These are the activations of a small neural network, seen along a few directions. Each row is one input.
In each table, some parts of the input vary, and every possible input appears once, in random order.
A made-up example of a description, with smaller parts first: ring(5) and (point or line(9) or (values(3) and line(4))).
Shared parts are said once, and a part with two or three values counts as separate values.
(in the rows, 128 means zero)

Other details of the inputs shift rows strongly along two fixed directions, in all tables alike. That doesn't count.

Rows:
row 1: [130 135 116 139 126 151 122 138 133 147 138 119  90]
row 2: [145 186  89 140 102  72  98 120  58 142 163 163 113]
row 3: [167  85 177  88 140  90 132 101 165  94 117 121 238]
row 4: [149 139 154 122 120  88 112 118 130 108 164 135 133]
row 5: [136 142 135 130 145  73 116 113 121 107 137 134 134]
row 6: [116 162  88 172 126 165 134 169 126 154 106  95  78]
row 7: [142 118 141 107 135  81 126 102 118 114 133 144 171]
row 8: [118 154 105 158 107 126 133 142 108 150 144 126  76]
row 9: [148 140 150 116 145  87  99 112 136 101 138 136 140]
row 10: [107  99 130 118 123 196 146 143 151 150 122 114 116]
row 11: [117 155 110 145  93 137 129 143  87 146 151 131  87]
row 12: [122 153  95 150 107 124 129 130  86 154 147 130  93]
row 13: [105 143 123 142 126 145 128 148 131 130 118 121  89]
row 14: [130 118 132 119 147 147 120 121 134 116 112 139 141]
row 15: [120 157 113 153 103 132 128 147 109 144 149 126  75]
row 16: [143 111 162  91 127 100 116 113 134 101 141 148 183]
row 17: [108 139 125 136 134 157 120 150 140 134 121 122  95]
row 18: [100 105 108 135 152 175 152 136 139 145  90 123 119]
row 19: [104 108 123 130 120 173 154 136 138 153 116 114 110]
row 20: [156 165 128 142 115  46 109 109  91 116 175 144 121]
row 21: [129 137 137 133 127  85 122 113 107 106 126 150 147]
row 22: [141 109 171 101 144 103 115 110 143  84 126 147 185]
row 23: [114  72 120 136 144 225 171 163 204 155  89  70 115]
row 24: [105 158 102 155 108 142 123 150  87 136 121 142  88]
row 25: [165 129 143 127 104  79 116 110 115 113 155 117 171]
row 26: [131 121 163 118 144  78 124 109 150  94 126 132 156]
row 27: [109 132 112 128 107 153 133 149 105 146 122 135 108]
row 28: [128 135 105 134 116 141 130 122 113 147 138 127 109]
row 29: [117 102 122 120 129 189 138 135 146 151 119 114 115]
row 30: [108 116 112 125 157 172 140 137 164 141  98 112 106]
row 31: [137 121 148 107 121  82 127 109 118 110 133 148 168]
row 32: [132  52 171 104 176 185 166 124 211 107  61  92 213]
row 33: [132 117 125 107 130 141 119 125 126 130 126 140 143]
row 34: [125  99 133 108 162 150 140 113 158 116  98 131 159]
row 35: [145 165 108 146 115  92 112 122  99 138 160 137  95]
Each input here is: ring(5) and (point or ring(6)).
- Changing only the ring(5) part turns row 8 into row 21. The same change can be made to row 35. Which row results? => row 34
- Which other rows agree with row 10 in the ring(5) part? List them by row number. => row 11, row 12, row 19, row 25, row 28, row 29
- Which other rows does row 13 become when the ring(5) part takes its other values? List them by row number. => row 11, row 15, row 24, row 27

Rows:
row 36: [135 106 162  89 148  99 122  99 158 104 137 136 160]
row 37: [132 101 112 119 139 173 153 128 156 153 111 114 131]
row 38: [111 147  80 149 117 149 132 147  91 161 112 127 101]
row 39: [112 100 150 111 159 176 135 137 190 125  99 108 127]
row 40: [117 152  90 150 125 155 123 141 109 156 135 122  74]
row 41: [101 124 108 132 118 167 140 132 111 149 110 136 111]
row 42: [161 167 131 160 118  50 117 119 106 118 163 121 123]
row 43: [101 139  96 147 123 154 132 137  93 150 111 140  92]
row 44: [155 141 135 123 138  70 113 114 119  97 123 135 175]
row 45: [110 113 133 113 118 174 137 140 141 149 135 125 113]
row 46: [131 162 142 149 122  66 117 131 107 104 154 139 107]
row 47: [174 169 129 147 129  58  98 116 103 109 153 135 146]
row 48: [121  59 159  95 146 195 153 123 191 134 110 100 156]
row 49: [122  95 130 109 141 179 148 121 167 142 116 111 125]
row 50: [ 99  75 162 123 162 171 168 133 199 111  82  96 151]
row 51: [140  72 190  82 138 115 135  97 157  87 117 136 218]
row 52: [118 143 105 159  85 152 142 165 111 148 121 105 106]
row 53: [109 138 106 126 119 159 130 136 126 154 133 134  85]
row 54: [100 131 111 137 112 159 127 152 102 154 128 143  89]
row 55: [159 169 136 139 125  70  92 115 107 109 157 132 125]
row 56: [105 138 112 140 140 158 131 148 130 132 108 136  91]
row 57: [137  69 187  82 143 108 134  96 161  85 116 138 217]
row 58: [140 170 134 139 126  74  94 125 100  98 144 155 122]
row 59: [103 118 111 138 145 166 139 137 129 135  96 129 116]
row 60: [157  82 201  96 130  97 138 102 192  86 141 105 190]
row 61: [132 130 100 143 107 171 141 146 108 165 140 120 109]
row 62: [111 113 107 127 147 169 147 143 137 147  90 116 136]
row 63: [172  81 180  89 176  89 136  91 196  80 114 117 217]
row 64: [151 174 133 158 114  58 109 123  96 120 169 119  97]
row 65: [119 159  90 161 124 155 121 161 102 152 101 114 102]
row 66: [110 141 120 147  98 156 134 158 130 149 143 110  75]
row 67: [101 128 115 129 143 161 139 144 130 139 109 141  97]
row 68: [132 137 138 123 137  85 119 108 108 102 128 153 155]
row 69: [139 126 164 130 104  83 124 119 124  90 141 132 164]
row 70: [163 140 129 124 116  82 115 104 107 123 161 140 154]
row 71: [153  91 163  83 143  92 136  96 155  96 112 132 216]
row 72: [129 106 107 133 154 166 143 136 157 148 106 108 125]
row 73: [159 149 122 131 134  74 113 110 109 118 152 139 145]
row 74: [100 145  98 143 123 149 127 145 100 151 123 147  77]
row 75: [123 147  96 149 131 158 125 144 126 146 125 114  78]
row 76: [111 149 103 167 116 135 141 156 123 148 113 102  99]
row 77: [131 136 109 159  95 156 147 152 131 154 134 102  97]
row 78: [142 171 131 148 124  71  96 119  87  98 137 148 139]
row 79: [105 131 115 134 109 165 129 151 106 150 131 143  98]
row 80: [134 115 157  98 137  95 123 103 137 100 132 157 157]
row 81: [152 125 150 108 122  95 116  96 129 112 158 133 154]
row 82: [133 171 116 143 121  73  96 123  79 113 150 162 103]
row 83: [155 169 117 143 121  72  96 113  90 119 163 137 110]
row 84: [139 138 142 115 136  84 103 108 132 106 149 140 136]
row 85: [102  75 141 100 151 183 157 119 170 126  82 125 158]
row 86: [118  67 148  98 135 195 162 138 166 136  90 107 181]
row 87: [107  54 169  81 152 192 153 127 202 132 108 110 157]
row 88: [136 162 125 121 126  82 105 116 108 119 157 148 114]
row 89: [101 136 119 150 103 159 139 163 125 139 129 123  83]
row 90: [139 171 121 148 123  69 102 117  82 100 140 156 130]
row 91: [153 141 128 128 134  72 111 115 104 109 127 135 166]
row 92: [140 172 140 148 117  60 110 127 108 114 168 127  99]
row 93: [116  78 133 108 131 183 154 140 154 140  94 111 167]
row 94: [123 135 110 138 104 170 132 141 108 159 146 119  95]
row 95: [149 132 138 116 132  87 112  99 124 111 152 133 142]
row 96: [147 131 137 110 116  85 120 108 109 116 136 140 179]
row 97: [111 127 119 126 143 163 130 141 156 134 114 120  98]
row 98: [107 123 120 117 123 167 135 132 138 152 131 128  98]
row 99: [124 111 100 132 141 168 141 132 140 157 114 113 114]
row 100: [100 154  93 144 108 154 126 146  89 160 133 148  69]
row 101: [130 129  93 145 109 167 136 146 111 165 137 121 106]
- Changing only one part turns row 93 into row 54. The same change can be made to row 65. Which row results? => row 58
- What do these inputs look like to the network? => ring(6) and (values(2) or line(9))
- Which other rows does row 69 become when the values(2) part takes its other values? List them by row number. => row 50
- Which other rows does row 42 become when the values(2) part takes its other values? List them by row number. => row 77
- Which other rows agree with row 66 in the ring(6) part? List them by row number. => row 36, row 39, row 45, row 53, row 84, row 87, row 88, row 92, row 97, row 98

Rows:
row 102: [129 113 129 120 153 136 137 131 157 121  96 120 135]
row 103: [142 168 115 163 118  97 112 133  90 128 134 118 113]
row 104: [134 102 127 125 134 140 141 128 148 138 111 111 158]
row 105: [127 116 129 130 153 143 135 128 150 111  94 116 138]
row 106: [124 132 126 144 125 151 129 151 141 122 123 114 122]
row 107: [149 143 159 131 127  39 100 108 108  71 154 163 168]
row 108: [118 112 153 112 136 125 136 116 166 119 132 125 137]
row 109: [115  97 142 105 134 146 138 127 142 123 117 137 150]
row 110: [128 106 126 118 138 153 137 124 134 124  90 121 152]
row 111: [115 137  94 155 130 173 137 148 127 161 124 110  71]
row 112: [123 114 121 129 120 139 147 134 134 139 132 119 139]
row 113: [131  99 131 116 142 145 142 118 154 142 121 114 152]
row 114: [130 111 145 103 137 113 125 116 140 111 110 145 174]
row 115: [128 109 119 115 137 145 137 125 144 130  96 126 154]
row 116: [167 149 138 120  97  60 103 120  97 113 161 145 157]
row 117: [117 149 112 146 115 129 135 148 113 138 134 129  90]
row 118: [136 148 129 133 139 109 116 122 115 117 139 150 113]
row 119: [126 105 124 107 144 150 132 115 148 132 109 123 149]
row 120: [111 101 140 118 131 152 138 129 133 117 111 134 153]
row 121: [121 159 110 136  96  97 111 135  70 138 147 154 112]
row 122: [144 207  72 187  94  65  93 147  44 145 170 138  64]
row 123: [140 107 172 102 147 103 130 106 167 111 132 110 154]
row 124: [118 109 136 128 133 155 138 128 154 129 131 121 107]
row 125: [129 101 146 121 129 151 151 123 141 125 112 110 156]
row 126: [109 145  87 152 135 168 136 154 122 155 105 119  81]
row 127: [130 110 148 111 143 147 129 131 173 126 132 107 138]
row 128: [111 108 148 110 150 139 135 125 160 120 122 128 125]
row 129: [144 138 129 123 108 112 115 130 117 131 149 130 142]
row 130: [122 126 122 138 142 138 131 133 145 141 123 107 115]
row 131: [127 114 133 132 137 155 143 129 156 135 129 113 110]
row 132: [128 100 162  89 134 115 129 104 145 112 127 145 165]
row 133: [166 159 147 130 117  55 100 125 119  96 164 138 150]
row 134: [ 97 143  92 152 121 182 132 156  97 162 100 132  95]
row 135: [142 108 166 113 142  98 135 116 165 106 126 112 163]
row 136: [129 109 116 118 138 163 135 119 140 133 111 126 132]
row 137: [ 93 140  99 149 122 169 138 160 123 153 110 129  73]
row 138: [131 109 174 115 143 111 135 113 154  93 121 121 161]
row 139: [100 129  96 142 108 174 146 155 112 162 126 125  86]
row 140: [105 145  88 145 136 169 132 148 126 158 110 116  77]
row 141: [148 103 150 106 137 108 132 111 146 118 123 120 176]
row 142: [128 134 131 131 101 103 124 125 102 117 139 143 139]
row 143: [ 99 138  92 138 127 181 137 154 106 165 108 138  92]
row 144: [155 154 148 117 112  59 102  99  81 102 171 168 146]
row 145: [138 176 115 164 102  78 104 128  73 119 156 125 103]
row 146: [110 120 124 139 147 154 131 138 139 117  97 125 127]
row 147: [156 104 152 112 139 112 130 100 145 116 134 125 168]
row 148: [139 196  94 158  88  91 110 131  51 161 171 139  74]
row 149: [118 136  95 146 107 188 132 151 118 168 136 120  83]
row 150: [111 138  94 138 105 183 128 155 118 169 130 112  86]
row 151: [127 169 111 141 127  95 109 131  87 126 140 147 100]
row 152: [155 148 150 115 102  55 106  93  94 104 176 158 146]
row 153: [110 115 121 126 146 148 135 140 149 126 101 131 122]
row 154: [112 109 140 111 163 146 129 125 155 124 112 128 126]
row 155: [177 150 146 121 139  41  97  88 113  81 162 151 157]
row 156: [130 126 130 134 128 154 128 138 154 133 141 120 112]
row 157: [122 112 154 114 142 129 129 116 155 110 133 133 136]
row 158: [133 100 134 128 137 148 143 126 138 130 104 109 157]
row 159: [100 138 104 151 116 166 141 156 127 155 121 118  70]
row 160: [125 172  76 154 114 135 121 147  72 161 130 141  81]
row 161: [126 118 130 127 132 154 132 145 159 132 125 109 122]
row 162: [115  98 140 107 121 144 149 126 149 126 119 127 149]
row 163: [141 107 156  96 144 119 122 100 137 107 124 146 164]
row 164: [160 152 141 128 103  48 116 106  98 110 163 145 163]
row 165: [116  93 143 100 126 147 139 115 154 126 128 121 145]
row 166: [105 122 115 117 134 154 124 128 124 140 118 141 128]
row 167: [150 128 146 121 112 114 121 117 122 112 134 127 167]
row 168: [112 103 151 115 150 136 137 133 155 115 116 130 129]
row 169: [129 155 127 146 127 119 128 132 116 134 144 122 107]
row 170: [144 171 107 159 112  87 111 134  97 136 141 122 108]
row 171: [134  97 142 116 133 153 147 112 155 134 132 120 144]
- What do these inputs look like to the network? => values(2) and line(5) and (point or ring(6))
- Changing only the line(5) part turns row 128 into row 107. The same change can be made to row 119. Which row results? => row 110
- Changing only the line(5) part turns row 116 into row 150. The same change can be made to row 104. Which row results? => row 113
- Which other rows does row 140 become when the values(2) part takes its other values? List them by row number. => row 119
- Start at row 152 and move only the line(5) part, one step at a time. The first step leads to row 165. Which rows follow, in order? => row 139, row 162, row 142
- Which other rows does row 160 become when the values(2) part takes its other values? List them by row number. => row 126
- Start at row 144 and move only the ring(6) part, one step at a time. The first step leads to row 152. Which rows follow, in order? => row 171, row 147, row 136, row 163

Rows:
row 172: [148 118 135 123 133 111 123 120 130 115 127 128 163]
row 173: [137 122 153 121 138 108 130 122 160 105 138 115 145]
row 174: [130 197  95 176  93 100 100 152  77 147 171 135  47]
row 175: [140 121 157 113 137 107 123 110 163 109 151 122 124]
row 176: [144 108 150 108 146 119 131 115 161 109 113 116 174]
row 177: [133 191  77 170  79 104 113 141  43 155 158 148  79]
row 178: [142 122 145 124 133  89 128 117 138 113 132 121 152]
row 179: [129 129 145 123 160 102 123 118 142 101 110 140 146]
row 180: [ 92 110  83 143 124 227 158 159 124 185 101 113  86]
row 181: [ 88  87 114 141 153 242 169 162 187 161  73  79  89]
row 182: [117 116 138 103 141 114 118 108 117 108 115 162 157]
row 183: [133 125 134 107 111 114 123 122 105 127 142 149 147]
row 184: [133 119 139 113 115 125 124 117 117 128 135 136 154]
- What do these inputs look like to the network? => values(2) or line(11)
- List by row number the other inputs of the same sort as row 182. => row 179

Rows:
row 185: [129 169 124 161 126  86 117 143 109 117 156 123  96]
row 186: [ 90  93 116 132 106 212 158 165 123 154  94 110 122]
row 187: [130  93 139 116 156 145 147 127 144 107  85 129 175]
row 188: [139 149  96 141 124 112 118 137  95 127 113 138 124]
row 189: [124  97 189  56 136  99 117  88 154  83 139 185 160]
row 190: [158 104 148 104 117  95 138 102 133 109 140 144 186]
row 191: [142 156 115 142 108 100 119 121 103 143 165 134 108]
row 192: [ 95  65 138 114 188 233 172 130 218 141  75  72 142]
row 193: [ 82 174 110 142 148 113 101 130  77 121 133 173  79]
row 194: [149 128 173 109 116  83 120 107 148 106 160 115 145]
row 195: [140 166  97 150 127 102 112 132  82 131 139 133 119]
row 196: [127 157 112 153 116 118 124 141  82 119 106 138 125]
row 197: [109 107  89 143 149 186 157 144 146 164  90 114  95]
row 198: [140 159 108 147 130 115 105 136 109 128 130 124 110]
row 199: [144 153 118 135 102 126 108 132 109 148 151 131 111]
row 200: [143  95 139  96 133 129 133 108 146 141 138 123 168]
row 201: [105 124  96 139 100 188 145 156 108 170 104 128 102]
row 202: [134 152 124 142 100 122 111 126 119 141 158 125 102]
row 203: [127 153 143 150  99 114 120 137 122 138 157 121  96]
row 204: [148 117 165 117 153  76 115 106 164  76 132 121 158]
row 205: [153  86 166  78 138  95 130  93 159 106 141 136 218]
row 206: [105 120 111 151 147 164 149 155 167 146 109 101  76]
- What do these inputs look like to the network? => values(2) and (point or line(10))
- Changing only the values(2) part turns row 197 into row 200. The same change can be made to row 204. Which row results? => row 202
- Which other rows does row 196 become when the values(2) part takes its other values? List them by row number. => row 186
